These are the activations of a small neural network, seen along a few directions. Each row is one input.
Each table varies a few parts of the input and shows all the possible inputs, shuffled.
A made-up example of a description, with smaller parts first: one of 4 places along a line, together with either a single point or one of 9 places along a line or (one of 3 separate values, together with one of 5 places around a ring).
Shared parts are said once, and a part with two or three values counts as separate values.

Other details of the inputs vary at random and push rows far along two fixed directions, the same in every table; ignore that.

A family of inputs:
x1: [-17  12 -23  -2  -1 -21   1 -16 -10   4  11]
x2: [ -1  11 -25  -1 -10 -20  -8 -18  -2  -4  24]
x3: [-9  4 29 16 -1 18 -4 19  9 13 17]
x4: [  4   8 -37 -12  -8 -22  -3 -21  -2 -16  -2]
x5: [-8  9 34 11 -1 18 -7 17 16 16 21]
x6: [ 19 -22   4  -7   9   9  13  13 -24   3 -43]
x7: [  4  -1 -31  -8   3 -29  -7 -23  -4  -1   3]
x8: [  7 -33  -7   5  38   0   1   9 -18   0 -38]
x9: [ -2  11 -26   2 -13 -18  -7 -17  -3  -5  27]
x10: [-5 -1 28  8  9 12 -6 15 10 15  4]
x11: [  2 -23 -60   2  13 -35   2 -19 -38 -16 -23]
x12: [-14   4 -37  -6  -4 -25  13 -16 -17 -13 -13]
x13: [ -1 -18  18   4   8  10  -8  11 -10   7  -7]
x14: [  8 -33  -4   4  37  -1   1   7 -14   2 -38]
x15: [ 5  3 26  1  2 22 -2 12 24  0  1]
x16: [ 11 -28  -5   5  26  -1  13  17 -29  15 -41]
x17: [ 20 -27  -5   1  19   4  -5  11  -6 -12 -39]
x18: [ -1  -6  35   1  -1  13 -11   8  10  14  11]
x19: [13  1 22  8 -9 22 -9 17 19 -7  7]
x20: [18  9 27  0 -9 20 10 23 24  8 11]
x21: [  0  15 -21  -3 -11 -19  -9 -19   4  -2  28]
x22: [-5  8 39  8  1 15 -8 13 23 19 18]
x23: [-13  10 -13 -13 -10 -21  -7 -24  -6   6  18]
x24: [ -5 -28  -2  16  22   3   4  18 -23   3 -28]
x25: [-13  32  -6 -16 -27 -11  -3 -25   8  -6  26]
x26: [16  4 24  8  1 15  6 21 14 17 16]
x27: [  8 -15   9  -2  18  11   2   7   8  -3 -27]
x28: [-16  18 -26  -8 -11 -20   8 -17  -4  -8   3]
x29: [17  4 23 -1 -5 24 12 17 15  8  0]
x30: [-10  35  -7 -11 -22  -4   1 -19  25  -5  35]
x31: [ -9  28 -13  -9 -18  -6   3 -18  17  -8  27]
x32: [-1 -2 23 16  5 22 -3 16  9  5 16]
x33: [  5 -29  -6  10  31   5   2  13 -19  -3 -28]
x34: [ -9   2 -37 -16  10 -30   8 -22 -15  -9 -28]
x35: [ -5 -13 -53  -8  24 -32   6 -24 -29  -9 -23]
x36: [ 15   4  30   2  -7  19 -11  12  31  -1   9]
x37: [ 9 -7 26  2 -5 15  3 15 -5 21  3]
x38: [  0 -10  18   7  -6  16   2  13  -7  -8 -12]
x39: [ 9 10 29  0 -9 19 12 19 12 13 -1]
x40: [-13  33  -6  -3 -30  -2   5 -15  22  -8  42]
x41: [-13  31  -4 -14 -15 -15   1 -21  20   1  18]
x42: [-12  20 -19 -15 -19 -16   0 -24  -6 -11  10]
x43: [ 11   0  29  10  -2  16 -15  14  21   9  20]
x44: [-4 12 33  4 -5 21 -1 17 21  4  6]
x45: [-11  28  -8 -19 -22 -15  -3 -27   6  -6  18]
x46: [ -2  33 -10  -4 -35  -6  -6 -16  22 -11  41]
x47: [ -1 -36   1  11  15   4  -1  14 -30  -1 -27]
x48: [ 17 -20   0   5  21   7  12  14 -15  12 -23]
x49: [-17  12 -18  -5 -17 -19  -4 -21 -11   1  24]
x50: [ -8 -17 -54   0  18 -30  10 -20 -34 -13 -19]
x51: [-14  25 -16 -12 -26 -15   2 -24  -3 -11  19]
x52: [  1 -22   0   4  21   5   7  16 -15  -7 -43]
x53: [  5  -9  23  -5   5  11  -4   5   2  -2 -20]
x54: [  0 -31   5   6  18   5  -5  12 -25   2 -25]
x55: [ 3  1 23  9 -2 25  2 17 16 -5  4]
x56: [ 11  -2  20  14 -14  22  -5  18  16  -9   9]
Description of these inputs: one of 2 separate values, together with one of 4 places along a line, together with either a single point or one of 6 places along a line.
Changing only the choice among 2 separate values turns x3 into x28. The same change can be made to x9. Which row results?
Answer: x46
Changing only the choice among 2 separate values turns x2 into x19. The same change can be made to x50. Which row results?
Answer: x40
Which other rows does x23 become when the place on the line of 6 takes its other values? List them by row number.
Answer: x13, x18, x47, x49, x54
Which other rows does x7 become when the choice among 2 separate values takes its other values? List them by row number.
Answer: x36
Which other rows does x25 become when the place on the line of 4 takes its other values? List them by row number.
Answer: x4, x30, x44

A family of inputs:
x57: [  4 -19  -1   9  13   2  -4   8 -11  -3 -11]
x58: [ -7  11  43   4 -12  27   2  18  15  11  13]
x59: [ -5 -11   1   4   2   4   2   5 -15  -7 -19]
x60: [  7 -14  -5   4   9   3  -1   7  -7  -7 -14]
x61: [  6 -14   1   2  13   2   4   8  -8   5 -18]
x62: [ -3  21  -6  -9 -12  -9   2 -13   9   5  20]
x63: [ -8  18  -6  -5 -10 -11   0 -13   6   9  24]
x64: [  9 -11  -4   1   6   4   0   4   0 -12 -19]
x65: [ -4   9 -47 -13  -6 -32   3 -29 -11 -15  -1]
x66: [  9  -9   1  -5  11   3   5   4  -2  -4 -25]
x67: [ -9  10  -7   2  -9  -8  -8 -11   3   2  26]
x68: [  9 -12   2  -2  11   3   4   7  -4   1 -23]
x69: [ -4  13  -9  -1 -12  -7  -3 -11   6  -3  22]
x70: [-2  8 37  9 -3 19 -6 16 18 18 25]
What is each input in this table made of?
Answer: one of 2 separate values, together with either a single point or one of 6 places along a line
Changing only the choice among 2 separate values turns x62 into x60. The same change can be made to x63. Which row results?
Answer: x57

A family of inputs:
x71: [  2 -23 -41  -7  22 -23   7 -11 -34 -23 -55]
x72: [ -1 -20 -29 -10  24 -22  18  -7 -32  11 -39]
x73: [  1  15 -13  -2 -22  -3  -1 -11  11 -20  16]
x74: [10  0 43  9  7 24  2 23 14 20  0]
x75: [ -6 -26 -38 -12  22 -25  19  -9 -48  -2 -59]
x76: [11 -6 34 12 -2 32 -5 23 20 -7 -2]
x77: [ -7 -39 -36  10  25 -23  -8  -7 -43  -1 -20]
x78: [ -6 -35 -37  14  33 -25  -6  -6 -40   4 -16]
x79: [-11  47 -26 -17 -37 -24  -4 -35  28  -7  53]
x80: [ -2 -21  29  30  16  20 -17  28  -3  16  17]
x81: [ 7 -1 43  6  3 26 -1 24 14 18 -2]
x82: [ 2  0 41  6  4 26  7 27  9 23 -1]
x83: [-19  54 -23 -22 -35 -24   0 -42  14  -4  48]
x84: [ 20  -8  27  13  -6  32  -6  24  17 -11   0]
x85: [-3 -2 44  3  0 27 10 27  5 16  0]
x86: [11 -4 36  8  5 26 -7 24 20  4 -1]
x87: [-24  45 -29 -25 -34 -32   8 -40   7   3  39]
x88: [ -2  46 -29 -13 -40 -20  -7 -34  25 -10  55]
x89: [ -2 -18 -30  -9  17 -16   8 -10 -28 -14 -45]
x90: [ -8 -21  35  29   9  24 -16  26  -5   8  14]
x91: [ 8 -5 39  4  4 27 -7 23 18 11 -1]
x92: [ 14 -30 -46  -6  28 -24   6 -11 -27 -16 -45]
x93: [-1 -2 47  6 -4 27  2 24  9  8 -4]
x94: [ 7 -9 36 11 -7 30 -5 23 20 -9 -3]
x95: [  6 -20 -32  -8  27 -20   7 -11 -24  -3 -39]
x96: [  2  17 -10  -8  -8 -10  -2 -13  13   0  16]
x97: [-17  48 -21 -21 -39 -25   0 -36  25  -8  52]
x98: [ 11  14 -15  -2 -13  -6  -4 -12  14  -9  22]
Changing only one part turns x84 into x73. The same change can be made to x85. Which row results?
Answer: x75
What is each input in this table made of?
Answer: one of 4 places along a line, together with either a single point or one of 6 places along a line
A walk changes only the place on the line of 4. It starts at x71 and steps to x97. List the rest of the walk in order.
Answer: x86, x96
List by row number the other rows that have the place on the line of 4 in common with x98.
Answer: x72, x74, x78, x92, x95, x96
A walk changes only the place on the line of 4. It starts at x90 and steps to x77. List the rest of the walk in order.
Answer: x80, x78
A walk changes only the place on the line of 6. It starts at x88 and steps to x79. List the rest of the walk in order.
Answer: x86, x91, x81, x82
